Small tables with named rows and columns. After each table, cells are looked up by row and column.

Nazed.csv
,Pag,Forige,Vibi,Sasaf,Ribiro,Subasir,Gulop,Tagimet,Zofin
Nad,0.30,0.50,0.38,0.50,0.51,0.48,0.34,0.47,0.46
Gug,0.35,0.72,0.52,0.26,0.68,0.74,0.35,0.27,0.61
Meb,0.19,0.64,0.41,0.27,0.75,0.81,0.10,0.14,0.55

Ribiro of Meb is 0.75
Forige of Gug is 0.72
Tagimet of Gug is 0.27
Pag of Nad is 0.30
Vibi of Meb is 0.41
Ribiro of Nad is 0.51
Forige of Meb is 0.64
Sasaf of Gug is 0.26
Zofin of Nad is 0.46
Gulop of Gug is 0.35
Subasir of Gug is 0.74
Tagimet of Nad is 0.47
Zofin of Gug is 0.61
Vibi of Nad is 0.38
Row with the largest Tagimet: Nad

Vemom =
	Zefoz	Zotuv	Kosila	Pebi
Noge	-1.12	2.86	7.15	5.66
Minutel	-5.99	1.54	2.75	-3.10
Kazimu	6.97	-2.98	-1.78	-7.22
Zodu	-7.30	5.29	-5.60	-4.95

Noge, Kosila -> 7.15
Noge, Pebi -> 5.66
Kazimu, Kosila -> -1.78
Zodu, Pebi -> -4.95
Minutel, Kosila -> 2.75
Noge, Zefoz -> -1.12
Minutel, Zotuv -> 1.54
Kazimu, Zefoz -> 6.97
Zodu, Zotuv -> 5.29
Zodu, Kosila -> -5.60
Zodu, Zefoz -> -7.30
Row with the largest Kosila: Noge

Table Sidaku
cols = Rudele, Zik, Gifo
Vomeg: [0.180, 0.139, 0.124]
Teg: [0.063, 0.118, 0.018]
Renipe: [0.091, 0.148, 0.127]
Bopedin: [0.361, 0.146, 0.199]
Sok: [0.097, 0.814, 0.023]
Delaze: [0.089, -0.562, 0.020]
Kirifop: [0.126, 0.123, 0.131]
Sesorel: [-0.567, 0.102, 0.100]
Fon: [0.128, 0.098, 0.095]

Zik of Delaze: -0.562
Rudele of Bopedin: 0.361
Rudele of Vomeg: 0.180
Rudele of Renipe: 0.091
Gifo of Renipe: 0.127
Zik of Teg: 0.118
Rudele of Sesorel: -0.567
Gifo of Delaze: 0.020
Which row has the largest Gifo? Bopedin

Gav =
|  | Tov | Didove | Kofu | Vuk | Zez | Tusi | Pibi | Kasik | Kimufil | Puzam |
|---|---|---|---|---|---|---|---|---|---|---|
| Mem | -27791 | -17949 | -61787 | -32883 | -3893 | 65399 | -63073 | -15415 | -74269 | 997 |
| Dur | 38545 | 27815 | -42400 | -53448 | 5026 | -49073 | -2927 | -39899 | -55545 | -31550 |
| Galunu | -8972 | -61103 | 29417 | -42733 | -22695 | -28331 | -46298 | 10163 | -21231 | -53627 |
| Subu | -5727 | -42018 | -13143 | -76778 | -43159 | 12591 | 18602 | -67871 | -74520 | -44186 |
| Zuli | -61614 | -4007 | -13411 | -52121 | -16682 | -70341 | 5642 | -96204 | -52657 | -9436 |
| Faf | -27881 | -18035 | -60900 | -32561 | -3984 | 64717 | -62452 | -15685 | -73307 | 970 |

Pibi of Zuli is 5642
Pibi of Subu is 18602
Vuk of Zuli is -52121
Tusi of Galunu is -28331
Kofu of Subu is -13143
Didove of Faf is -18035
Didove of Galunu is -61103
Kimufil of Faf is -73307
Zez of Mem is -3893
Tov of Faf is -27881
Pibi of Galunu is -46298

Table Benu
,Pekud,Pefafes
Butaraz,247,123
Mobip,221,137
Fabega,143,81
Raf,143,32

Pekud of Butaraz: 247
Pekud of Fabega: 143
Pekud of Mobip: 221
Pefafes of Butaraz: 123
Pekud of Raf: 143
Pefafes of Fabega: 81
Pefafes of Mobip: 137
Pefafes of Raf: 32

Kag
         Favol  Gitik   Vapu  Zozak    Vep  Marage  Posav  Zasunog
Gisulad   4922   2618  -3769  -2346  -1680   -4243  -5058     5222
Sef       -640   4350   5412    -85   2963   -4013   1461    -3253
Kibiben   -687    533  -5765   -772  -2368   -5234   -186     -267
Mil      -4294  -4989   -707   1218   2869   -1277  -4894     2051
Fet      -1001   -246   5245   3346  -5436     240   1283    -5448
Gib       5473  -2838  -4564  -1738  -5224   -3011  -3819    -1181
Vos      -4982    825   2090   1107   1878   -3204  -1964    -2677
Lut       -379   2085  -2721   3728  -3039   -2416   -722     3606

Vep of Mil: 2869
Vapu of Sef: 5412
Zozak of Fet: 3346
Posav of Kibiben: -186
Favol of Mil: -4294
Favol of Gib: 5473
Zozak of Sef: -85
Marage of Kibiben: -5234
Posav of Sef: 1461
Posav of Fet: 1283
Gitik of Gib: -2838
Gitik of Mil: -4989
Which row has the largest Vapu? Sef

Bekikor
fields: Fuvirik, Nelivak, Votip, Suropir
Med: [130, 155, 186, 193]
Sar: [190, 204, 231, 250]
Rogena: [160, 161, 243, 180]
Firu: [119, 237, 201, 186]
Gam: [13, 199, 158, 180]
Tilel: [95, 138, 203, 175]
Punute: [39, 205, 220, 255]

Tilel, Votip => 203
Rogena, Votip => 243
Med, Votip => 186
Firu, Nelivak => 237
Punute, Votip => 220
Med, Nelivak => 155

Sepo:
         Nuv  Nemuzi  Tikurav  Vofunop  Duki  Gibi  Bez  Rabod  Luder
Nadi     128     130      134      132   143   145  136    129    135
Dil      120     129      126      117   126   121  130    124    118
Todo     131     117      129      142   147   160  126    125    145
Godet    139     128      135      138   130   139  130    133    143
Sirobig  122     170      148      107   137   103  165    145    104
Vis      124      30      150       60    33   164   88     48    210
Vofugit  102     178       79      185   230   119  138    172     43
Filizi   124     125      124      125   124   124  124    125    124
Logev    167      22       81      197    79   174   23     96    204
Pif      130     133      131      136   142   138  134    133    130
Bunarab  129     134      134      131   142   139  138    132    131
Lag      168     161      149      145    94    90  137    160    142
Gida     142     133      136      141   130   136  131    137    142
Kop      124     142      116      146   154   126  131    141    108

Gibi of Filizi: 124
Bez of Sirobig: 165
Nemuzi of Vofugit: 178
Tikurav of Sirobig: 148
Gibi of Godet: 139
Duki of Vis: 33
Which row has the largest Vofunop? Logev

Gisidu
cols = Bizuti, Kes, Kam, Leru, Rudor, Gib, Denem, Rida, Zufedu
Num: [2, -44, -51, -16, 30, 53, 44, 16, -4]
Vud: [24, 57, 41, -11, -50, -47, -6, 39, 54]
Dunoro: [31, -21, -53, -40, 6, 45, 54, 33, 5]
Kopaz: [-10, 45, 56, 19, -32, -54, -31, 16, 50]
Kup: [48, 54, 14, -36, -54, -27, 21, 53, 48]
Dera: [59, 36, -16, -52, -43, 0, 42, 54, 36]
Nuvesi: [-47, -50, -11, 34, 54, 41, 13, -5, -5]
Nem: [-27, -54, -35, 10, 48, 52, 29, 3, -7]
Guk: [52, 8, -41, -53, -21, 26, 53, 46, 20]
Kop: [-53, -31, 16, 50, 51, 26, 1, -7, 1]

Rudor of Num is 30
Gib of Kop is 26
Bizuti of Dunoro is 31
Rudor of Kop is 51
Kam of Num is -51
Bizuti of Num is 2
Denem of Nuvesi is 13
Rudor of Dunoro is 6
Zufedu of Dunoro is 5
Rida of Dunoro is 33
Gib of Num is 53
Zufedu of Kopaz is 50
Leru of Guk is -53
Kam of Kopaz is 56
Gib of Nuvesi is 41
Rudor of Nem is 48
Rudor of Kopaz is -32
Kam of Guk is -41

